A small network was shown many inputs. Here are its activations along a few directions, one row for each input.
In each table, some parts of the input vary, and every possible input appears once, in random order.
A made-up example of a description, with smaller parts first: one of 6 places along a line, together with either a single point or one of 9 places around a ring or (one of 3 separate values, together with one of 5 places around a ring).
Shared parts are said once, and a part with two or three values counts as separate values.
In the rows, zero is written as 128.

Other details of the inputs vary at random and push rows far along two fixed directions, the same in every table; ignore that.

A family of inputs:
x1: [116 133 120 131 135 132 128 131 141 128 124 121 124]
x2: [125 154 146 129 128 137 127 125 112 130 122 138 140]
x3: [126  99  97 130 132 118 130 134 152 131 131 113 112]
x4: [119 102  97 134 134 117 117 132 163 133 129 108 103]
x5: [134 139 133 123 127 135 133 121 131 108 131 127 132]
x6: [130 137 130 130 126 128 128 126 119 129 128 131 132]
x7: [139 117 161 126 117 116  96 120 106 149 128 145 126]
x8: [124  99  98 131 134 120 136 137 152 126 133 113 112]
x9: [115 144 133 132 135 137 134 131 131 125 124 127 131]
x10: [127 153 141 130 128 136 138 128 110 124 127 135 142]
x11: [129 121 115 123 131 127 124 126 134 131 122 130 128]
x12: [129 159 149 122 127 144 144 127 100 125 121 143 154]
x13: [151  86 159 129 108  94  68 114 107 162 136 146 108]
x14: [115 105  94 135 138 121 126 135 165 127 130 106 105]
x15: [115 154 150 132 130 141 134 133 119 128 125 130 137]
x16: [128 115 109 129 130 118 112 124 143 135 126 121 115]
x17: [122 129 137 128 129 133 129 132 126 131 127 130 130]
x18: [137 149 152 122 122 137 128 118 116 113 130 134 140]
x19: [129 102  89 129 133 120 142 135 149 123 133 115 117]
x20: [122 113 112 136 131 120 131 136 144 129 134 114 113]
x21: [132 149 147 128 124 131 126 125 106 132 126 137 140]
x22: [129 124 112 127 129 128 144 133 130 125 129 124 131]
x23: [137 123 119 117 127 132 130 119 140 111 128 127 130]
x24: [136 152 151 121 122 139 129 118 117 114 128 133 141]
x25: [130 121 114 128 128 127 142 133 128 125 131 125 130]
x26: [120 114 106 126 136 128 127 131 149 127 124 122 120]
x27: [134 129 130 126 125 127 138 131 117 131 129 131 135]
x28: [122 110 110 127 134 125 124 130 146 129 126 124 119]
x29: [126 126 122 131 130 124 121 126 132 129 128 128 123]
x30: [132 143 131 122 128 139 137 122 132 107 129 125 135]
x31: [136 139 136 122 124 134 127 118 129 113 130 128 132]
x32: [126 139 128 133 127 130 141 133 121 126 131 126 132]
x33: [132 121 114 125 129 126 131 127 127 127 127 130 131]
x34: [179  53 192 135  83  62  32 108  76 188 154 156  94]
x35: [120 136 137 131 131 131 124 129 128 130 125 129 127]
x36: [119 134 142 135 129 130 126 132 126 131 130 127 125]
x37: [111 168 155 126 135 156 156 137 112 118 120 137 154]
x38: [119 131 122 130 134 130 124 129 141 131 122 122 122]
x39: [131 107 105 130 130 120 139 134 137 125 134 121 121]
x40: [129 109  91 131 132 116 123 127 151 129 129 116 112]
x41: [119 161 155 127 129 149 157 138 104 121 126 136 153]
x42: [121 128 123 134 130 127 133 134 136 130 131 118 122]
x43: [138 147 147 115 124 142 135 119 118 111 125 137 146]
x44: [140 106 111 119 127 123 125 120 146 111 133 124 120]
x45: [118 140 140 133 130 133 126 131 129 133 126 125 127]
x46: [127 105  78 124 138 124 136 130 159 123 125 115 118]
x47: [121 142 153 128 128 138 136 133 114 128 126 137 138]
x48: [132 110 108 133 128 114 120 126 137 130 133 123 115]
x49: [118 145 132 133 131 136 143 135 129 127 127 121 132]
x50: [128 146 144 124 128 138 131 126 109 128 122 142 145]
x51: [124 169 153 130 127 144 152 132 102 124 125 135 150]
x52: [126 123 115 125 133 129 130 128 133 126 124 130 130]
x53: [125 112 101 126 136 126 130 129 145 124 125 125 122]
x54: [124 136 139 133 126 128 130 133 123 134 130 124 128]
x55: [131 110 102 127 132 122 132 129 138 124 129 125 123]
x56: [130 102 113 130 127 117 125 133 138 134 134 120 116]
x57: [171  68 202 134  86  72  32 107  74 186 148 161 100]
x58: [116 166 158 129 130 146 135 129 111 128 120 137 145]
x59: [121 133 136 126 132 134 131 130 125 127 124 134 133]
x60: [136 116 108 122 128 124 121 119 152 114 130 115 117]
x61: [144 139 154 116 119 135 124 116 112 118 128 141 141]
x62: [116 121 110 133 136 127 127 133 153 130 126 113 114]
x63: [121 136 114 129 135 132 130 127 139 126 122 124 127]
x64: [133 145 142 124 125 135 135 126 106 128 125 141 145]
x65: [113 177 146 128 136 155 153 132 112 115 119 137 154]
x66: [120 117 109 135 132 124 133 136 146 129 132 112 115]
x67: [127 105  92 125 135 121 123 127 152 129 124 121 117]
x68: [126 139 132 130 129 130 123 126 123 130 125 132 131]
x69: [139 100  97 118 129 122 124 120 157 112 131 118 116]
x70: [130 128 116 130 129 124 126 126 131 130 127 125 125]
x71: [128 135 129 123 130 133 128 126 123 130 121 136 136]
x72: [127 129 139 124 128 129 119 126 123 136 122 135 130]
x73: [119 129 121 135 131 129 139 137 136 126 132 117 123]
x74: [134 118 118 127 126 123 136 131 127 130 130 126 128]
x75: [143 136 154 118 119 134 126 117 111 115 131 142 141]
x76: [123 110 114 127 132 124 123 132 146 133 126 119 117]
x77: [123 148 146 126 128 140 146 135 113 128 125 132 143]
x78: [125 105  84 135 134 117 139 135 157 123 134 107 110]
x79: [122 166 152 133 127 144 156 135 102 120 129 135 149]
x80: [136 126 131 126 125 125 127 126 114 129 129 137 135]
x81: [134 130 170 128 117 124 108 124 100 146 129 145 132]
x82: [126 142 128 132 128 131 142 132 123 127 129 125 133]
x83: [128 152 144 132 125 134 142 131 109 128 129 132 140]
x84: [119 118 110 130 135 123 118 129 151 133 124 117 114]
Each input here is: one of 2 separate values, together with one of 6 places along a line, together with either a single point or one of 6 places around a ring.
Question: The inputs of x19 and x78 match in every part but the choice among 2 separate values. If x28 is changed in the same way as x19 into x78, which row does it become?
Answer: x35
Question: The inputs of x10 and x80 match in every part but the choice among 2 separate values. If x16 is changed in the same way as x10 into x80, which row does it become?
Answer: x11
Question: Change only the choice among 2 separate values in x1. List by row number the other rows that result.
Answer: x26
Question: Change only the place on the ring of 6 in x68. List by row number the other rows that result.
Answer: x1, x6, x15, x32, x66

A family of inputs:
x85: [108 136 109 129 143 135 116 127 157 131 114 118 120]
x86: [142 199 184 111 119 163 157 116  70 105 121 159 183]
x87: [106 136 110 137 140 132 127 135 159 130 123 107 113]
x88: [102 131 107 132 144 137 130 135 165 126 119 110 115]
x89: [139 120  94 128 127 126 153 129 144 103 140 111 124]
x90: [144 115 100 109 131 131 134 115 144 107 122 131 133]
x91: [106 124 122 130 139 135 122 134 156 129 122 116 116]
x92: [147  97 176 137 105  89  45 110 103 175 135 144 100]
x93: [106 131 122 142 136 130 134 140 155 129 131 104 110]
x94: [139 115  91 112 134 134 141 119 151 101 125 125 132]
x95: [145 117 109 124 124 122 136 122 133 110 137 124 127]
x96: [103 126 118 140 138 133 138 143 161 125 132 101 109]
x97: [140  88 171 131 111  98  53 114 116 166 132 144 101]
x98: [ 99 220 193 129 137 173 146 130  87 123 108 154 172]
x99: [149 116 102 112 127 124 124 112 137 112 125 132 131]
x100: [139 152 231 153  97 111 131 150   6 189 144 173 158]
x101: [134 203 183 111 124 172 174 123  78  95 120 156 186]
x102: [143 111 115 123 121 126 148 128 137 105 143 117 126]
x103: [103 134 105 136 144 133 125 133 160 128 120 112 114]
x104: [105 131 108 126 145 139 121 129 163 129 113 119 120]
x105: [108 109  82 142 141 121 165 160 124 157 124 124 130]
x106: [144  71 147 152 106  76 100 146  73 196 147 145 109]
x107: [101 127 114 135 142 137 136 140 165 124 125 106 113]
x108: [142  92 173 133 110  95  50 112 111 169 132 145 101]
x109: [137 116  95 119 131 131 153 126 151 100 133 115 127]
x110: [103 130 113 137 141 134 132 138 162 127 125 107 112]
x111: [106 136 112 143 137 129 132 138 157 130 129 102 111]
x112: [ 99 222 189 126 138 175 147 129  90 123 104 154 175]
x113: [138 111  97 113 132 135 146 124 151 100 130 121 131]
x114: [108 109  86 145 140 120 166 161 122 155 127 123 129]
x115: [143 122  99 120 128 128 143 122 142 106 132 119 129]
x116: [175  74 161 121  96  90  81 109 100 140 151 144 111]
x117: [106 110  88 158 135 115 183 173 122 153 142 106 120]
x118: [135 205 180 115 124 168 169 121  73  98 121 159 185]
x119: [146 121  94 109 131 131 130 113 142 109 121 131 136]
x120: [176  74 152 111 102  95  71 101 105 142 138 154 117]
x121: [141 121  93 125 127 127 152 126 146 104 138 110 126]
x122: [141 117 106 125 125 127 152 128 141 103 141 113 125]
x123: [140 121  88 113 135 132 137 116 147 105 122 129 134]
x124: [145  96 183 150 101  83  57 119  99 174 148 135  92]
x125: [100 223 184 123 139 178 148 128  95 123 101 151 176]
x126: [105 135 115 141 139 130 127 136 154 130 125 110 112]
x127: [182  79 161 120  95  85  57  96  88 150 144 160 115]
x128: [138 111  94 110 134 136 142 121 152 100 126 125 133]
x129: [103 128 107 124 146 142 124 132 167 126 113 117 120]
Question: The inputs of x90 and x109 match in every part but one. If x120 is changed in the same way as x90 into x109, which row does it become?
Answer: x116
Question: The inputs of x107 and x91 match in every part but one. If x115 is changed in the same way as x107 into x91, which row does it become?
Answer: x86
Question: Describe the family of inputs behind these rows.
Answer: one of 5 places along a line, together with either a single point or (one of 2 separate values, together with one of 4 places along a line)
Question: Start at x121 and move only the place on the line of 4, one step at a time. The first step leads to x89. Which rows follow, in order?
Answer: x122, x102
Question: Change only the choice among 2 separate values in x124. List by row number the other rows that result.
Answer: x89
Question: Change only the place on the line of 5 in x89. List by row number the other rows that result.
Answer: x95, x118, x123, x127
